These are the activations of a small network on made-up records, seen along a few directions, one row for each record.
Here are examples, each followed by its value of one field, ZIRUT.
Records without ZIRUT are marked missing.
The largest differences between rows may come from other fields.
In the rows, 500 means zero.
Strong random noise was added to every row along 14 fixed directions; ignore it. To show where, here is one row again and again, with new noise each time:
[323 381 632 416 500 458 438 515 500 524 536 524 520 335 524 663 532 520
 476 435 400 478 523 567 392 609 573 480 369 525 561 718]
[596 539 485 490 482 504 551 512 588 633 580 454 413 641 494 312 425 494
 617 211 519 538 404 465 751 478 542 550 633 408 629 444]
[489 694 413 373 513 429 429 462 498 510 550 511 579 628 405 494 408 716
 475 613 342 787 446 451 567 450 482 431 468 511 502 599]
[574 722 414 601 426 487 459 499 549 619 550 457 473 680 417 416 526 670
 597 509 524 630 447 412 771 359 550 605 450 369 684 570]
[371 406 668 413 488 478 522 432 572 544 680 479 581 424 390 410 455 506
 574 253 478 295 599 259 524 600 509 398 719 502 420 541]
[360 539 532 444 503 549 538 543 457 423 474 508 663 293 588 608 473 558
 414 481 527 500 586 691 414 565 456 432 414 510 326 632]
[441 604 451 438 483 508 525 495 551 549 565 412 490 584 573 504 575 447
 491 384 543 368 596 726 484 528 578 644 581 333 542 560]
[462 503 434 537 583 652 466 546 413 481 368 624 460 572 647 657 634 472
 571 619 535 309 418 556 532 520 587 548 573 575 491 388]
[530 311 658 384 535 519 402 460 612 629 506 511 356 384 549 482 444 367
 576 389 390 423 387 624 477 585 496 343 450 552 700 450]
[432 666 538 518 455 546 589 532 490 465 484 613 602 355 504 585 484 618
 525 514 550 578 554 440 627 524 475 418 378 588 343 560]
[531 487 473 740 471 663 482 567 450 531 490 491 595 410 549 580 629 520
 577 476 734 283 451 499 635 449 485 500 451 469 530 449]
[549 599 400 574 442 603 464 586 368 608 479 510 570 491 613 681 553 485
 397 635 594 405 540 649 496 577 568 520 535 460 449 565]
[436 551 425 477 545 453 500 453 601 391 680 437 617 594 374 531 597 643
 616 382 514 508 436 370 532 410 444 497 419 461 547 524]
[337 490 598 566 588 444 534 443 552 344 390 553 486 523 475 514 568 576
 592 484 532 308 681 490 494 513 529 563 448 563 480 411]
[572 294 459 435 590 427 481 470 519 539 629 373 472 502 519 468 409 371
 439 341 372 532 418 654 321 577 413 385 512 491 594 564]
[339 539 449 517 611 438 574 423 495 452 520 561 374 672 504 505 640 466
 588 438 389 494 518 478 519 481 596 676 534 529 571 565]

[630 477 300 505 560 430 629 541 438 433 504 402 524 595 566 451 321 484
 338 497 368 675 555 549 329 558 399 489 571 481 350 687] => zapap
[450 524 462 445 532 567 620 472 528 533 669 386 530 554 475 353 469 459
 579 267 441 511 408 438 528 382 397 469 600 396 449 671] => kat
[384 532 477 680 532 496 580 447 408 459 485 584 472 403 469 558 635 459
 503 608 499 579 517 441 478 414 432 516 325 614 470 583] => lol
[540 506 470 465 498 394 461 526 487 464 437 646 392 553 545 798 593 470
 458 684 459 493 557 534 405 684 624 568 332 647 566 462] => tofi
[414 673 340 427 516 618 571 465 442 484 638 507 579 579 537 529 661 452
 527 493 561 511 395 503 527 378 470 567 643 462 375 459] => dulis
[538 466 465 537 407 681 440 654 442 535 514 400 727 479 534 474 440 662
 493 419 646 360 404 353 624 453 510 486 657 364 416 558] => nosu
[684 437 449 707 589 420 659 620 515 346 308 509 399 644 529 504 411 576
 594 443 594 504 514 432 547 464 442 539 286 574 511 340] => kat
[592 580 616 473 420 474 492 486 594 616 517 526 475 537 423 473 470 472
 542 466 603 334 626 426 598 552 530 434 526 501 493 296] => nosu
[475 676 368 371 487 525 605 472 531 444 653 430 578 504 508 477 531 500
 467 507 451 682 433 568 450 350 379 451 463 406 393 624] => pel
[524 373 405 768 517 603 622 654 358 359 451 458 606 447 544 441 443 650
 551 502 573 514 389 179 551 340 385 557 541 476 332 646] => dulis
[594 602 622 391 344 481 413 521 577 682 512 686 375 489 438 756 524 498
 566 676 464 477 504 263 597 665 649 404 403 639 568 435] => dufoz
[525 555 449 408 432 520 372 572 453 552 543 499 638 463 469 569 433 668
 409 553 514 719 364 481 560 471 516 422 478 472 495 530] => lol
[618 548 481 475 356 635 480 637 523 701 541 565 361 535 611 603 586 433
 594 576 496 339 401 288 622 559 675 595 652 385 585 615] => tokul
[631 333 495 632 392 492 379 638 400 626 535 425 618 507 489 649 469 545
 381 487 642 375 505 430 483 599 619 521 554 412 590 525] => pel
[435 386 526 652 562 441 426 466 348 522 466 518 483 515 463 550 578 471
 388 539 559 654 458 614 473 436 528 554 391 571 609 380] => dulis
[492 442 469 534 589 497 543 412 430 560 532 471 475 591 468 238 438 411
 483 342 456 664 412 547 600 424 435 448 691 531 504 412] => zapap
[699 372 445 548 524 525 501 630 483 520 345 417 399 530 661 402 327 465
 458 459 484 547 432 646 482 520 494 515 528 437 556 470] => dufoz
[485 598 331 436 502 576 541 504 511 491 640 413 513 639 524 539 617 499
 545 585 378 477 396 424 422 394 468 540 545 378 493 726] => tokul
[552 384 444 508 546 364 410 426 498 451 606 429 536 624 388 599 561 463
 442 591 504 331 606 421 308 604 504 484 564 536 542 404] => tofi
[749 307 493 574 430 512 432 579 570 593 578 431 441 501 490 630 533 442
 544 511 609 337 371 374 457 514 475 420 398 457 665 400] => pel
[471 493 622 482 588 373 421 249 632 531 503 480 324 563 321 294 459 457
 597 608 310 492 574 403 454 422 422 377 474 558 673 442] => kat
[423 516 506 349 493 417 495 551 401 528 449 498 553 566 539 495 366 536
 343 478 412 551 648 588 421 652 605 572 702 458 374 596] => tokul
[549 458 683 390 398 424 379 553 530 601 476 625 534 363 401 672 371 610
 478 543 461 577 509 400 560 686 580 321 337 657 548 463] => missing
[424 455 472 352 537 388 391 436 539 505 644 585 483 614 404 633 601 518
 514 476 390 552 443 389 455 604 607 533 531 569 600 522] => zapap
[470 533 503 516 487 505 518 511 351 556 487 538 619 449 483 505 430 477
 342 481 590 626 546 629 504 548 478 418 540 574 363 401] => lol
[707 512 349 537 437 433 481 603 370 611 609 525 569 599 464 756 473 500
 358 494 577 710 409 468 513 645 572 441 399 589 496 447] => dufoz
[452 402 506 406 627 384 507 534 585 236 273 530 390 598 563 501 436 618
 548 633 328 446 568 449 338 503 511 563 430 572 480 481] => nosu
[553 464 375 668 569 437 378 430 372 451 558 512 597 572 338 625 600 545
 442 636 545 670 377 490 480 419 423 413 313 635 611 383] => missing
[475 612 618 542 342 538 430 534 514 595 477 530 539 304 474 618 543 576
 466 658 560 460 617 487 546 519 546 476 355 465 520 631] => missing
[359 487 569 377 635 577 417 329 499 558 399 543 386 495 569 291 519 348
 558 511 344 473 418 723 505 426 485 478 668 544 577 423] => tofi

Here are new rows. What is ZIRUT for each?
[285 366 567 706 652 576 506 476 380 321 273 589 522 385 519 401 523 629
 601 584 454 496 441 340 553 361 441 515 478 632 469 557] => kat
[488 519 563 394 508 481 599 502 574 502 449 610 357 526 551 489 490 391
 568 423 471 463 540 482 556 579 558 530 521 576 476 370] => nosu
[530 531 464 467 521 641 429 566 357 565 415 708 553 562 542 682 504 520
 495 611 529 420 385 348 658 605 597 397 660 717 359 305] => nosu
[417 417 461 434 606 473 528 356 611 396 657 495 457 552 475 574 690 333
 592 449 466 284 502 541 326 507 466 490 489 526 552 404] => pel
[518 645 352 602 514 530 429 519 445 438 427 569 533 679 525 687 697 597
 553 667 618 383 492 531 584 464 596 636 436 527 549 389] => tofi
[578 632 375 518 558 430 460 337 522 576 610 555 395 652 372 490 604 393
 517 611 439 672 397 489 566 428 455 452 415 603 629 344] => nosu
[486 503 471 448 609 561 559 464 427 462 342 537 465 524 597 312 366 474
 469 564 375 669 412 644 515 404 407 411 601 570 412 425] => pel
[555 261 665 703 524 325 393 479 457 621 348 524 346 536 403 450 371 484
 489 528 380 468 610 412 494 613 592 506 428 598 734 538] => tokul
[463 484 571 630 440 574 471 506 387 649 465 532 465 415 534 485 525 436
 484 598 501 372 578 432 557 523 574 532 619 485 484 640] => tofi
[410 532 438 579 616 303 316 309 421 541 538 318 533 767 250 243 407 698
 441 635 264 737 539 468 466 286 438 518 543 396 687 670] => kat
